These are the activations of a small neural network, seen along a few directions. Each row is one input.
Each table varies a few parts of the input and shows all the possible inputs, shuffled.
A made-up example of a description, with smaller parts first: one of 8 places around a ring, together with either a single point or one of 11 places along a line or (one of 2 separate values, together with one of 6 places along a line).
Shared parts are said once, and a part with two or three values counts as separate values.
In the rows, 128 means zero.

Other details of the inputs vary at random and push rows far along two fixed directions, the same in every table; ignore that.

Rows:
r1: [ 41 100 115  61 143  89 155 177  35  70  76 163]
r2: [ 75 183 110  71 153  39  94 163  69  53  79 176]
r3: [209 102 148  35 162 180 173 137 188 146 197 107]
r4: [ 68 174 103  65 130  66 166 155  69  38  69 152]
r5: [195 120 139  69 165 116 170 170 188 130 236  64]
r6: [ 84 188 123  67 122  49  91 175  36  55  77 123]
r7: [ 85 147 102  95 122  80 158 178 106  69 124 130]
r8: [141  97 104 196  70 188 139  81 162 175 116 144]
r9: [215 126 146  65 153 143 187 181 191 146 220 112]
r10: [176 117 129 232  82 172 148  74 221 204 123  93]
r11: [169 123 150 244 130 167  68  57 189 175 175 113]
r12: [ 49 142 111 202  91 118 139  76  76  90  51 161]
r13: [188 159 172  35 159 112 112 188 145 129 174 101]
r14: [111 102 127 223 100 143 135  91 146 157 152 105]
r15: [181 156 162  38 179 109 113 182 167 123 174 133]
r16: [156  58 122 236 105 201 132  89 183 185 163 107]
r17: [ 49 151 109  65 109  71 167 210  79  72  72 170]
r18: [ 81 108 107  54 120 105 154 156  89 124  94 142]
r19: [149  69 112 213  74 191 129  93 198 217 155 101]
r20: [207 116 158  76 182 147 179 147 161 116 251 103]
r21: [100 124 145  79 165 117  87 150  69  87  99 156]
r22: [151 117 153  60 175 123 171 170 138  91 215 107]
r23: [137  96 133 213 132 169  66  78 147 162 117 145]
r24: [ 96 157 125 211  78 121  72 116 135 154  64 148]
r25: [176 126 161 242 110 170  67  62 166 181 173  82]
r26: [162  97 122 233 145 213 112  73 171 200 154 119]
r27: [175  89 141  49 182 150 176 166 120 105 193 134]
r28: [ 67 162 107 193  88  86  76 121 107 134  33 193]
r29: [192 106 163  67 187 128 172 134 162 140 238  71]
r30: [217 137 147  58 177 125 178 137 196 117 209  63]
r31: [211 116 165  39 173 165  98 155 181 154 207 105]
r32: [178 140 123 242 113 148  68  74 211 174 163 101]
r33: [ 54 102 105 186  99 132 136  82  73 109  21 158]
r34: [ 84 148 106  63 151 135 132 161  89 117  97 170]
r35: [171 105 127  30 149 151 173 174 143 124 187 139]
r36: [ 57 168 101  59 129  45 162 155  67  59  71 131]
r37: [142 131 119 212  78 160 150  90 182 172 100 126]
r38: [128 154 111 216 109 161 123 113 170 188 113 135]
r39: [220 101 183  54 195 164 101 147 145 141 214  85]
r40: [136 112 120 192 100 169  63  87 170 181 113 149]
r41: [ 70 188 120  70 141  52  90 172  62  46  79 150]
r42: [ 92 186 102  94 161  91 137 161  95  85 115 141]
r43: [109 160 157  89 141  89  90 144  49  81 120 118]
r44: [154 101 122 235  73 161 141 109 211 214 151  95]
r45: [148 154 126 219  90 128  67  93 151 153 128  88]
r46: [ 48 147  98 181  64  93 144 112 105 140  24 148]
r47: [208  98 150  35 163 169 171 134 191 152 188  93]
r48: [ 64 151  95 192  56 112 150 121  98 119  36 179]
r49: [176 132 158  51 178 130 181 143 128  86 207 121]
r50: [173 149 181  48 200 117 105 153 129  94 205 108]
r51: [140 131 139 223 132 135  72  67 151 154 141 143]
r52: [159 157 154  56 216 135 151 154 126 107 207 119]
r53: [142 131  94 226  83 137 144 101 164 144 145 117]
r54: [123 115 130 216 106 143 139  57 151 162 133  97]
r55: [ 70 119 122 189  88 126  62 104  37 121  36 144]
r56: [105 140 136  56 122 116  85 160  78 111  93 144]
r57: [ 88 104 126  68 153 110 159 133  74  99  90 137]
r58: [203 123 137  64 170 110 172 151 185 140 228  57]
r59: [ 99 147  87 223  68 121 140  89 125 116  86 139]
r60: [180 121 147  21 182 129 102 159 152 134 174 151]
r61: [ 67 118 115  60 142 107 165 154  32  51  69 187]
r62: [ 76 149 127  36 111  92  86 175  30  87  59 153]
r63: [ 49 130 105  28 119  88 157 155  61  91  52 161]
r64: [117  84 101 195  71 178 131 113 170 177 126 130]
r65: [140  84 123 209 112 188 140  64 147 156 108 129]
r66: [127 114 112 211  76 133 144 104 173 198 112 106]
r67: [160  80 145  40 186 131 169 153 121 129 179 102]
r68: [ 62 114 110 193 120 116  66  93  71 119  39 196]
r69: [ 75 166 120 189  56  96  73 132  73 136  30 141]
r70: [ 48 140 113 200  93 107 138  74  79  96  43 147]
Description of these inputs: one of 5 places around a ring, together with either a single point or one of 5 places along a line or one of 8 places around a ring.
Changing only the place on the ring of 5 turns r52 into r38. The same change can be made to r14. Which row results?
> r44
Change only the place on the ring of 5 in r10. List by row number the other rows that result.
> r30, r33, r47, r70
Start at r62 and move only the place on the line of 5, one step at a time. The first step leads to r56. Which rows follow, in order?
> r31, r40, r60

Rows:
r71: [149 157 139  63 165 104 116 168 152 114 163 147]
r72: [175 146 152 185 126 144  75 104 160 162 142 106]
r73: [160 108 134 175 139 187 108 101 160 174 141 144]
r74: [149 107 144  35 144 134 134 169 137 137 140 141]
r75: [155 136 155  50 168 122 104 156 114 127 143 107]
r76: [162 135 137 190 149 150  86  99 170 161 150 131]
r77: [ 67 106 116 165  98 135  95 110  76 136  33 171]
r78: [153 123 155  52 173 125 117 125 100 105 154  98]
r79: [146 131 136  47 155 141 138 170 141 127 154 160]
r80: [ 54 159  93 200  98  88 158  98 107  98  64 154]
r81: [ 67 169 108 195  75  82 147 103  97 100  57 129]
r82: [ 53 134 120  61 158 108 133 138  28  49  67 193]
r83: [139 127 128  63 160 131 211 146 137 104 159 132]
r84: [150 122 126 174 102 142 163  89 169 166 142  72]
r85: [ 48 119 103 187  75 103 104 128  64 124  76 126]
r86: [159  89 113 161  94 167 151 111 179 176 130 113]
r87: [ 76 171  95 187  65  87 114 126 105 109  51 141]
r88: [141 114 124 207 129 139 116 118 162 148 185 112]
r89: [ 46  85 102 182  78 124 126 128  67 124  68 154]
r90: [151  89 154  46 175 145 138 126 102 106 147 126]
r91: [ 56 160 123  77 169  72 111 136  39  37  76 180]
r92: [150 142 145  40 141 113 113 169 135 136 147 112]
r93: [160 124 114 166  92 146 130 112 177 175 137  84]
r94: [151 156 119  71 161 100 156 167 156 100 163 131]
r95: [156 113 104 173 106 174 156 113 184 167 144 133]
r96: [172 133 152 187 130 147  87  74 146 140 153  96]
r97: [169 151 141 176  98 135  83 117 181 170 146 110]
r98: [141 104 136  51 149 124 206 145 132 113 145 112]
r99: [131 104 132  74 162 138 160 176 112 106 186 136]
r100: [154 124 138 202 106 132 105 122 150 151 179  88]
Changing only one part turns r94 into r86. The same change can be made to r91. Which row results?
> r90
What do these inputs look like to the network?
> one of 5 places around a ring, together with either a single point or one of 5 places along a line
Start at r84 and move only the place on the line of 5, one step at a time. The first step leads to r93. Which rows follow, in order?
> r92, r75, r78
List by row number the other rows that have the place on the ring of 5 in common with r73.
> r79, r82, r83, r95, r99
